Each row below is a small network's average activation on inputs in which a field has the value named, seen along a few directions.
Related values have similar rows: they may be neighbours, one step apart, or belong to one group.
(in the rows, 500 means zero)
Random noise pushes rows far along 4 fixed directions. That doesn't count. These rows show it; they differ only by the noise:
[395 709 281 216 106 593 555 869 346 320 552 400 528 355 544 654 684 280
 581]
[591 241 272 715 478 494 707 400 369 643 500 595 580 721 608 524 672 410
 658]
[571 416 380 477 556 655 271 596 451 544 458 251 245 643 486 611 616 396
 411]
[467 553 350 458 361 590 510 567 383 413 549 436 530 489 505 576 586 373
 578]
[469 553 344 314 237 560 371 835 507 370 489 328 458 401 490 547 608 376
 518]
[465 536 309 329 184 528 472 838 481 382 497 395 524 403 525 543 639 364
 570]


Values of L:
l1: [400 725 646 355 388 511 131 766 784 343 613 345 481 478 354 297 344 682
 391]
l12: [403 516 353 451 233 302 630 955 527 635 443 565 483 473 731 565 721 517
 507]
l9: [614 183 401 535 581 551 122 684 742 726 319 171 162 656 402 480 587 557
 336]
l3: [549 255 687 576 791 508 417 265 543 622 600 707 454 518 481 323 344 603
 520]
l2: [477 604 506 368 491 560 622 575 338 614 431 456 380 573 614 698 636 247
 319]
l6: [614 428 637 465 684 422 669 398 642 504 507 592 496 419 542 395 335 679
 414]
l4: [463 467 428 444 663 567 857 249 190 555 355 747 421 680 725 673 637 371
 431]
l10: [396 723 688 376 686 568 551 268 396 327 576 516 499 299 492 479 423 507
 400]
l5: [534 568 546 449 358 426 592 545 527 551 497 558 504 434 477 579 524 349
 606]
l8: [656 611 415 514 782 607 680 286 229 767 635 398 201 800 460 859 637 273
 449]
l7: [394 733 817 542 489 456 283 455 705 275 389 511 642 333 313 407 258 839
 453]
l11: [359 890 543 291 257 509 689 638 215 378 559 580 677 270 555 668 519 522
 550]
L is arranged as a tree with 4 forks.
Name the neighbours of l3, in listed order.
> l10
Name the neighbours of l8, in listed order.
> l5
Name the neighbours of l7, in listed order.
> l11

Values of V:
v2: [525 409 560 704 452 394 247 495 841 410 399 367 682 391 282 315 279 679
 602]
v5: [661 383 345 653 514 370 614 512 443 656 370 476 421 883 557 525 618 537
 526]
v4: [396 582 372 158 223 551 526 884 491 341 557 424 479 226 543 526 656 291
 448]
v6: [500 472 548 527 596 460 456 534 555 511 339 486 402 568 620 537 520 584
 337]
v8: [350 625 491 486 465 551 624 324 354 311 627 569 672 327 456 497 446 335
 606]
v9: [307 826 583 378 548 835 175 313 347 261 679 311 396 409 292 536 355 445
 472]
v3: [517 562 411 166 444 661 579 726 437 536 564 497 322 467 604 673 627 364
 413]
v7: [532 544 519 269 325 448 682 754 417 554 398 592 424 358 601 699 652 428
 481]
v1: [512 782 737 394 718 599  77 580 493 592 588 205 160 567 420 583 421 597
 239]
V is arranged as a ring.
Name the neighbours of v4, in listed order.
> v8, v3
Name the neighbours of v5, in listed order.
> v2, v1
